These are the activations of a small neural network, seen along a few directions. Each row is one input.
In each table, some parts of the input vary, and every possible input appears once, in random order.
A made-up example of a description, with smaller parts first: one of 4 places along a line, together with either a single point or (one of 2 separate values, together with one of 5 places around a ring) or one of 11 places along a line.
Shared parts are said once, and a part with two or three values counts as separate values.

Other details of the inputs shift rows strongly along two fixed directions, in all tables alike. That doesn't count.
To show where, the next rows are all for the same input, with only those details redrawn:
[ 1.34  1.94 -0.43 -0.77  2.16  1.23 -2.84  1.74  1.10 -2.14  1.47  1.09
  0.95  1.23  3.17]
[-1.43  0.06  1.45  0.58 -1.72 -0.69  4.03 -2.13 -0.37  0.78 -1.21 -3.24
  0.50 -1.73 -2.84]
[-0.03  3.98 -0.75 -2.03 -3.82 -1.09 -2.40 -1.21 -0.56 -0.90 -0.97 -2.95
  1.16 -0.48  0.74]
[-0.06 -1.98  1.77  1.85  4.27  1.63  3.60  0.82  1.29 -0.46  1.22  0.80
  0.29 -0.02 -0.41]

Table:
x1: [-0.11 -3.08  0.61  1.41  3.72  1.07  2.88  1.24 -0.67  0.86  0.29  3.04
 -1.28  1.13 -1.45]
x2: [ 0.57 -2.12  1.80  3.07  4.28  0.21  1.63  0.36  1.64  1.28  1.37  2.56
 -0.41 -1.22 -1.70]
x3: [ 0.97 -2.25  0.75  1.98  4.20  1.03  2.96 -0.14  0.92  1.15  1.24  2.51
 -0.25 -0.32 -1.04]
x4: [-1.65 -0.32  1.52  1.45 -2.26 -2.64  3.94 -0.49 -0.54  1.94 -2.32 -2.26
  0.40 -1.94 -2.00]
x5: [ 0.33  0.88 -1.04 -1.10  2.04  0.71 -2.77  2.53 -0.17 -2.15  0.95  1.00
  0.04  2.25  3.69]
x6: [ 0.10 -0.65 -2.42 -2.22  1.17  2.02 -4.00  1.27 -0.32 -1.28  1.51  3.19
 -0.72  2.06  1.91]
x7: [-1.93 -1.83 -0.53 -0.22 -1.85 -1.57  3.38 -2.88 -1.59  1.54 -0.91 -2.10
 -0.93 -0.65 -3.37]
x8: [-1.27  2.13 -1.64 -2.47 -4.67 -0.61 -2.74 -1.30 -0.82 -0.53 -1.00 -2.46
  1.34 -0.23  1.34]
x9: [ 0.95  0.32 -1.35 -0.84  1.88  2.24 -5.04 -0.45  1.36 -1.18  2.69  2.37
  0.53  0.49  1.64]
x10: [-2.60 -2.74 -1.03 -0.66 -2.37 -0.46  2.96 -3.20 -1.47  1.91 -0.72 -1.76
 -1.05 -1.32 -3.13]
x11: [-0.02  2.61 -2.36 -2.21 -4.00 -2.21 -2.91 -1.38 -2.19  0.71 -1.46 -1.32
 -0.30  0.22  0.60]
x12: [-2.00 -0.86  1.05  0.57 -2.05 -1.32  4.08 -1.91 -0.76  0.77 -1.43 -3.09
  0.81 -0.81 -2.46]
x13: [ 0.29 -1.44  2.24  2.72  4.06  0.31  3.45  2.23  1.51  0.71  0.33  1.62
 -0.11 -1.15  0.05]
x14: [ 1.79  0.71 -1.83 -0.62  1.78  0.01 -3.36  1.01  0.34 -0.53  1.26  2.96
  0.71  1.84  2.88]
x15: [ 5.49 -7.06  0.86  2.35 -0.57  1.64  2.18  0.76  3.02  0.45  1.20  2.50
 -4.28  1.81 -1.52]
x16: [-0.09  2.22 -2.51 -2.50 -4.15 -2.08 -3.03 -2.52 -0.91 -0.14 -0.38 -1.57
  0.95  0.49  0.04]
x17: [-0.78 -4.63 -0.49  0.93  3.40  1.75  2.51 -0.80  1.06  0.67  2.00  2.52
 -0.04  0.30 -0.85]
x18: [ 0.76  3.81 -0.82 -1.06 -3.64 -1.43 -4.08 -2.51 -0.84  0.53 -0.73 -1.53
  0.84 -0.92 -0.61]
x19: [-0.96 -2.77  2.22  2.23  3.98  3.00  2.08  0.16  1.50 -0.27  1.64  0.84
  0.39 -0.82 -0.86]
x20: [-1.74 -3.97  0.67  1.08  3.63  2.22  3.26  1.28  0.15 -0.09  0.90  1.05
 -0.74  0.33  0.35]
x21: [-1.78  2.22 -1.38 -3.02 -4.82  0.06 -2.87 -0.15 -2.01 -0.80 -1.73 -2.08
  0.00  0.29  0.55]
x22: [ 1.34  1.94 -0.43 -0.77  2.16  1.23 -2.84  1.74  1.10 -2.14  1.47  1.09
  0.95  1.23  3.17]
x23: [ 1.11  2.08  0.51  0.05  2.40  1.48 -3.94  1.40  1.19 -2.33  1.69  0.79
  1.17  1.10  2.48]
x24: [-1.15 -0.63  1.01  0.93 -1.49 -0.80  2.21 -4.00 -0.24  1.36 -0.18 -2.31
  0.20 -1.80 -4.58]
x25: [ 0.08  4.63  0.66 -0.33 -3.79 -2.15 -3.61 -0.13 -0.24  0.09 -1.63 -2.41
  0.97 -1.75  0.49]
x26: [ 0.68  1.02 -0.92 -1.20  1.64  2.34 -3.24  1.43  1.22 -1.76  1.66  1.43
  0.83  0.56  3.40]
x27: [ 0.48  4.50 -0.39 -1.42 -3.87 -1.33 -2.28 -0.64 -0.97 -0.05 -1.76 -2.46
  1.14 -0.85  1.15]
x28: [-0.09  3.58 -0.79 -1.42 -4.20 -1.96 -2.22 -0.41 -1.36 -0.06 -1.98 -2.31
  1.44  0.07  1.52]
x29: [ 0.25  2.74 -2.03 -1.61 -4.35 -3.40 -3.14 -1.10 -0.68  1.04 -1.27 -0.73
  0.54 -0.64  0.48]
x30: [-0.21 -3.71 -0.10  0.94  3.73  2.38  2.45 -1.03  1.45  0.68  2.23  2.37
 -0.34 -0.62 -1.23]
x31: [ 1.85  1.11 -1.80 -1.23  2.16  0.87 -3.53  0.21  1.14 -1.37  2.28  2.32
  0.43  1.29  2.10]
x32: [ 2.20  1.63 -1.32 -0.34  1.97 -0.44 -3.64  1.63  1.37 -0.19  1.39  3.15
  0.02  0.15  2.54]
x33: [-1.15  0.73  2.74  2.00 -1.54 -0.67  3.02 -1.90 -0.69  1.44 -1.78 -3.05
  0.70 -2.22 -3.10]
x34: [-2.00 -1.58 -0.07 -0.46 -2.21 -1.02  3.22 -2.29 -1.91  1.25 -1.35 -1.48
 -1.05 -0.22 -4.30]
x35: [-2.10 -0.47  1.31  1.13 -2.05 -2.53  3.96  0.07 -1.41  1.94 -2.61 -2.50
 -0.82 -1.85 -1.86]
x36: [ 6.36 -2.38  0.06  0.25 -2.63  1.61 -3.44  3.21  2.79 -1.97  0.63  1.56
 -3.11  2.98  3.06]
x37: [-0.63 -2.26  1.98  1.88  3.73  1.43  3.60  2.77 -0.71  0.09 -0.52  1.81
 -0.77  1.06 -0.40]
x38: [-0.19  2.60 -2.25 -1.93 -4.14 -3.29 -3.13 -0.54 -1.55  1.04 -1.56 -0.97
 -0.68 -0.55  0.63]
x39: [-1.14 -2.80  1.63  1.28  3.79  1.67  3.51  2.19 -0.30 -0.75  0.27  1.33
 -0.74  1.43 -0.82]
x40: [-1.65 -1.03  0.40  0.42 -2.42 -2.34  3.08 -0.87 -1.69  2.42 -2.24 -0.65
 -1.46 -1.35 -3.85]
x41: [ 0.84  1.40 -0.68 -0.49  1.99  0.47 -2.65  3.10 -0.58 -1.30  0.16  1.49
  0.01  1.88  4.10]
x42: [-2.17 -0.22  1.78  0.89 -2.41 -1.97  3.80  0.66 -1.73  1.66 -3.05 -1.88
 -0.94 -1.42 -2.79]
Q: Describe the family of inputs behind these rows.
A: one of 2 separate values, together with either a single point or (one of 4 places along a line, together with one of 5 places along a line)
Q: The inputs of x33 and x18 match in every part but the choice among 2 separate values. If x25 is changed in the same way as x33 into x18, which row does it become?
A: x2
Q: The inputs of x39 and x34 match in every part but the choice among 2 separate values. If x41 is changed in the same way as x39 into x34, which row does it become?
A: x11
Q: Change only the place on the line of 5 in x8. List by row number the other rows that result.
A: x19, x20, x21, x26
Q: Change only the place on the line of 4 in x13. List by row number the other rows that result.
A: x22, x26, x27
Q: Change only the choice among 2 separate values in x12. List by row number the other rows that result.
A: x16
Q: Change only the place on the line of 5 in x2. List by row number the other rows that result.
A: x29, x32, x38, x40

Table:
x43: [ 0.09 -0.37 -0.90 -1.11  0.41  1.15 -2.10  1.32 -0.59 -0.99  0.40  1.44
 -0.82  1.62  1.04]
x44: [-0.21  0.11 -1.55 -1.32  1.30  0.60 -1.44  0.20 -0.23 -1.20  1.10  0.84
  0.60  1.59  1.71]
x45: [-0.04  0.42 -1.77 -1.00  1.60 -0.36 -1.70  0.14 -0.31 -0.41  1.03  1.60
  0.51  1.19  1.47]
x46: [-1.35 -2.56  0.56  0.94  0.28 -0.29  3.05 -0.60 -1.17  1.67 -0.80  0.46
 -1.36 -0.44 -2.98]
x47: [ 0.35  1.61  0.48  0.63  1.64 -0.33 -2.30  1.15  0.57 -0.70  0.61  0.71
  0.97  0.20  1.54]
x48: [-2.44  5.82 -1.62 -3.69 -8.46 -2.27 -2.75 -3.93 -2.43  0.45 -2.83 -5.82
  1.70 -2.50 -1.04]
x49: [-1.47 -1.17  2.40  2.00  0.89  0.13  3.36 -0.63  0.19  0.34 -0.39 -1.74
  0.58 -1.03 -2.00]
x50: [ 1.91  1.76  0.27  0.22  0.98 -0.32 -1.26  1.93  0.38 -0.58 -0.06  1.08
 -0.05  0.69  1.71]
x51: [ 2.30 -0.53 -0.61 -0.38 -0.06  1.52 -2.47 -0.48  1.72 -1.07  1.71  0.84
 -0.29  0.71  0.90]
x52: [-0.51 -2.64  0.93  1.54 -0.35 -1.05  3.74  0.39 -0.05  1.68 -1.13 -0.14
 -1.14 -0.85 -1.46]
x53: [-2.14 -0.72  0.97  1.07  1.56  0.07  3.57 -1.36 -0.22  1.53 -0.18 -0.38
  0.62 -2.17 -2.26]
x54: [ 1.72  1.45  0.49 -0.09  0.67  0.64 -0.99  1.98  0.48 -1.37  0.01  0.33
  0.04  1.09  1.93]
x55: [-0.70 -2.95  1.19  1.23 -0.68 -0.09  4.02  0.43  0.02  0.91 -1.05 -0.89
 -1.07 -0.44 -1.21]
x56: [ 2.49 -0.23 -0.83 -0.04  0.22  0.59 -2.73 -0.54  1.63 -0.26  1.58  1.65
 -0.27  0.34  0.66]
Q: Describe the family of inputs behind these rows.
A: one of 2 separate values, together with either a single point or one of 6 places around a ring
Q: The inputs of x55 and x52 match in every part but the choice among 2 separate values. If x44 is changed in the same way as x55 into x52, which row does it become?
A: x45
Q: Change only the choice among 2 separate values in x54. List by row number the other rows that result.
A: x50

Table:
x57: [-1.32  1.29  0.09 -0.53  0.75  0.68 -0.33  0.83 -0.68 -0.56 -0.12 -0.25
  0.66 -0.03  1.41]
x58: [-0.27  0.13 -0.96 -0.37  0.34 -1.41 -0.54  1.08 -0.67  0.19 -0.35  0.69
 -0.31  0.64  1.06]
x59: [-0.04  1.58  0.26 -0.35  0.89  0.62 -0.23 -0.01  0.26 -1.14  0.36 -0.75
  1.46  0.23  0.85]
x60: [-1.83  2.03  1.17 -0.32 -7.25 -2.28  1.59 -4.18 -1.21  1.34 -2.72 -6.19
  0.63 -2.76 -3.52]
x61: [-0.45  1.31  0.36 -0.87 -8.01 -2.59  1.64 -3.57 -1.29  1.87 -3.20 -5.16
 -1.05 -2.60 -4.27]
x62: [-0.49  0.24 -0.63 -0.49  0.09 -1.10 -0.60  1.29 -0.57 -0.07 -0.29  0.87
 -0.42  0.70  0.72]
x63: [ 1.11 -0.14 -0.24  0.10 -0.75 -0.57 -1.00  0.96 -0.25  0.36 -0.46  1.33
 -0.79  0.83  0.33]
x64: [-0.58 -0.30 -0.65 -0.94 -0.21 -0.02 -0.10  1.30 -0.47 -0.94 -0.30 -0.21
 -0.08  1.19  1.31]
x65: [ 0.93 -0.39  0.03 -0.10 -0.90  0.39 -0.70  0.92 -0.39 -0.41 -0.37  0.30
 -0.83  1.30  0.82]
x66: [-0.67 -0.02 -0.36 -0.69 -0.06 -0.14 -0.30  1.25 -0.70 -0.84 -0.20 -0.16
 -0.45  1.17  1.21]
x67: [-0.65  0.05 -0.52 -0.67  0.18 -0.41 -0.77  1.39 -0.80 -0.50 -0.40  0.31
 -0.60  0.83  0.57]
x68: [ 0.96 -0.32 -0.13 -0.08 -0.66  0.11 -1.16  1.06 -0.49 -0.07 -0.57  0.77
 -0.98  0.95  0.18]
x69: [ 0.64  0.89  0.59  0.68  0.12 -0.30 -1.44  0.08  1.05 -0.10  0.49  0.28
  0.61 -0.54  0.40]
x70: [ 1.81 -0.14  0.21 -0.09 -1.02  0.63 -0.62  0.50  0.93 -0.68  0.30 -0.19
 -0.96  0.44  0.79]
x71: [ 1.34 -0.25 -0.57  0.22 -0.51 -0.88 -0.93  0.75 -0.35  0.62 -0.52  1.15
 -0.68  0.77  0.67]
x72: [ 0.86  0.79  0.26  0.80  0.36 -0.60 -1.37 -0.13  0.95  0.16  0.43  0.10
  0.72 -0.61  0.73]
x73: [-1.30  1.35 -0.07 -0.52  0.99  0.41 -0.79  0.97 -0.78 -0.22 -0.32  0.23
  0.51 -0.38  0.76]
x74: [ 1.03 -0.67 -0.26 -0.35 -1.05  0.51 -0.49  0.97 -0.15 -0.51 -0.47  0.25
 -0.46  1.32  0.92]
x75: [-0.91 -4.00  3.32  3.76  7.27  2.43  6.81  0.70  1.29  0.15  1.71  1.50
  0.19 -0.18 -1.90]
x76: [ 1.91 -0.43 -0.08 -0.34 -1.18  0.75 -0.41  0.56  1.17 -0.79  0.20 -0.23
 -0.59  0.46  0.88]
x77: [-1.23  1.00 -0.20 -0.79  0.60  0.81 -0.12  0.88 -0.45 -0.67 -0.22 -0.30
  1.03 -0.01  1.50]
x78: [ 2.22  0.00 -0.39  0.23 -0.63 -0.64 -0.85  0.34  0.97  0.35  0.15  0.66
 -0.81 -0.10  0.63]
x79: [-3.02 -2.37  3.36  3.15  0.20 -1.48  9.23 -3.47 -0.70  3.13 -1.69 -2.92
  0.28 -3.33 -6.81]
x80: [ 1.99  0.11 -0.06  0.11 -0.87 -0.33 -0.92  0.55  1.07  0.09  0.21  0.84
 -0.92 -0.03  0.30]
x81: [-0.20 -0.74 -1.54 -1.18  0.17  0.94 -1.81 -1.35 -0.11 -0.15  1.14  0.94
 -0.29  0.34 -0.60]
x82: [-1.14  1.54 -0.18 -0.34  0.90 -0.28 -0.63  0.87 -0.54  0.20 -0.21  0.78
  0.70 -0.50  0.91]
x83: [ 0.27  2.01 -0.05  0.22  1.43 -0.77 -0.67 -0.23  0.06  0.00  0.31  0.15
  1.24 -0.33  0.60]
x84: [-0.11  1.93  0.39 -0.08  1.28  0.22 -0.90  0.07 -0.07 -0.69  0.26 -0.22
  0.95 -0.14  0.11]
x85: [ 0.48  0.71  0.70  0.50  0.21  0.39 -1.60  0.17  0.82 -0.53  0.38 -0.27
  0.42 -0.42  0.24]
x86: [ 0.56  0.36  0.57  0.23 -0.18  0.79 -0.93  0.09  1.15 -0.97  0.48 -0.79
  0.94 -0.05  0.98]
x87: [-0.23 -0.81 -1.38 -1.20 -0.06  1.22 -1.35 -1.49 -0.02 -0.49  1.34  0.47
 -0.15  0.69  0.05]
x88: [ 0.17 -0.67 -1.98 -0.88  0.33 -0.05 -1.58 -1.66  0.03  0.54  1.19  1.32
  0.00  0.16 -0.11]
x89: [-0.12 -1.09 -1.66 -1.45 -0.22  1.34 -1.14 -1.43  0.21 -0.59  1.24  0.42
  0.23  0.71  0.14]
x90: [-0.83 -6.43  1.13  2.86  6.31  2.19  5.59 -0.69  1.39  1.46  2.49  3.69
 -1.02 -0.16 -3.10]
x91: [-0.92  1.43 -0.51 -0.22  1.14 -0.58 -0.56  0.66 -0.65  0.47 -0.27  0.60
  0.81 -0.57  1.25]
Q: Describe the family of inputs behind these rows.
A: one of 5 places along a line, together with either a single point or one of 6 places around a ring
Q: List by row number the other rows that have the place on the line of 5 in common with x70.
A: x57, x60, x65, x66, x75, x87
Q: Change only the place on the line of 5 in x76. List by row number the other rows that result.
A: x61, x70, x78, x80

Table:
x92: [-0.15  1.25  0.18  0.30  0.98 -0.48 -2.07 -0.24  0.07 -0.24  0.60  0.06
  0.38 -0.34 -0.11]
x93: [ 0.48 -0.79 -0.87 -0.27 -0.90 -0.41 -1.83  1.16 -0.37  0.67 -0.67  1.54
 -1.20  0.29  0.19]
x94: [-1.81 -2.52  0.69  0.21 -3.66 -0.48  3.16 -1.16 -1.46  1.70 -2.31 -2.15
 -1.39 -1.21 -3.51]
x95: [-0.58  1.15 -0.16 -0.87  0.26 -0.31  0.06  1.48  0.00 -1.26 -0.23 -0.54
  0.51  0.60  1.33]
x96: [-1.17  0.87 -0.93 -0.99  0.81  0.42 -0.28  0.32 -0.88 -0.46  0.01 -0.48
  0.60  0.22  1.84]
x97: [ 2.23 -0.55 -0.71 -0.71 -0.90  0.67 -0.73 -0.29  0.37 -0.98  0.37 -0.25
 -0.52  1.54  0.29]
x98: [ 0.34  1.67  0.83 -0.22  0.10  1.51 -0.98  0.54  0.53 -0.88  0.09 -0.43
  0.39 -0.64  0.59]
x99: [-0.08  1.51 -0.37 -0.45  0.58 -1.49 -0.25  1.34  0.03 -0.34 -0.23  0.32
  0.44  0.11  0.99]
x100: [ 0.61 -4.31  3.38  4.35  8.58  3.05  5.43  2.25  2.40  0.73  2.20  4.01
 -0.61 -0.84 -1.37]
x101: [-1.31 -2.46  0.31  0.14 -3.42 -0.32  3.47 -3.35  0.42  1.41 -0.53 -2.84
 -0.15 -1.97 -2.95]
x102: [-0.87 -2.06 -0.02  0.66 -3.15 -1.47  3.14 -3.54  0.53  2.31 -0.57 -1.99
 -0.24 -2.44 -3.27]
x103: [ 0.26  1.19  1.04  0.55 -0.21  0.14 -0.44  1.29  0.24 -0.85 -0.53 -0.84
  1.04  0.45  1.86]
x104: [ 0.77  1.55  0.83  0.97  0.10 -1.04 -0.76  1.15  0.27  0.07 -0.53  0.02
  0.97 -0.04  1.52]
x105: [-0.65  0.88  0.39 -0.11  0.68  0.70 -1.74 -0.10  0.05 -1.16  0.60 -0.79
  0.44  0.15  0.23]
x106: [ 0.82 -0.54 -0.29 -0.67 -1.25  0.53 -0.94  0.59 -0.25 -0.65  0.23  0.42
 -1.46  1.40  0.58]
x107: [-1.34  0.96 -0.71 -1.17  0.75  1.02 -1.02 -0.65 -0.75 -0.80  0.55  0.36
  1.28  0.75  0.19]
x108: [ 2.68 -0.18 -0.99 -0.23 -0.58 -0.49 -1.04 -0.51  0.50 -0.08  0.27  0.64
 -0.64  1.07 -0.01]
x109: [ 1.27 -0.17 -0.57 -0.19 -0.94 -0.63 -1.25  0.37 -0.13  0.25  0.13  1.31
 -1.57  0.93  0.28]
x110: [-0.84  1.32 -0.92 -0.74  1.06 -0.16 -1.33 -0.80 -0.73  0.12  0.55  1.23
  1.21  0.25 -0.15]
x111: [-0.67  1.23 -1.13 -0.57  1.12 -0.76 -0.59  0.17 -0.85  0.45  0.01  0.39
  0.53 -0.28  1.50]
Q: Describe the family of inputs behind these rows.
A: one of 2 separate values, together with either one of 4 places along a line or one of 6 places around a ring
Q: The inputs of x93 and x94 match in every part but the choice among 2 separate values. If x109 is changed in the same way as x93 into x94, which row does it become?
A: x106
Q: Change only the choice among 2 separate values in x107. List by row number the other rows that result.
A: x110
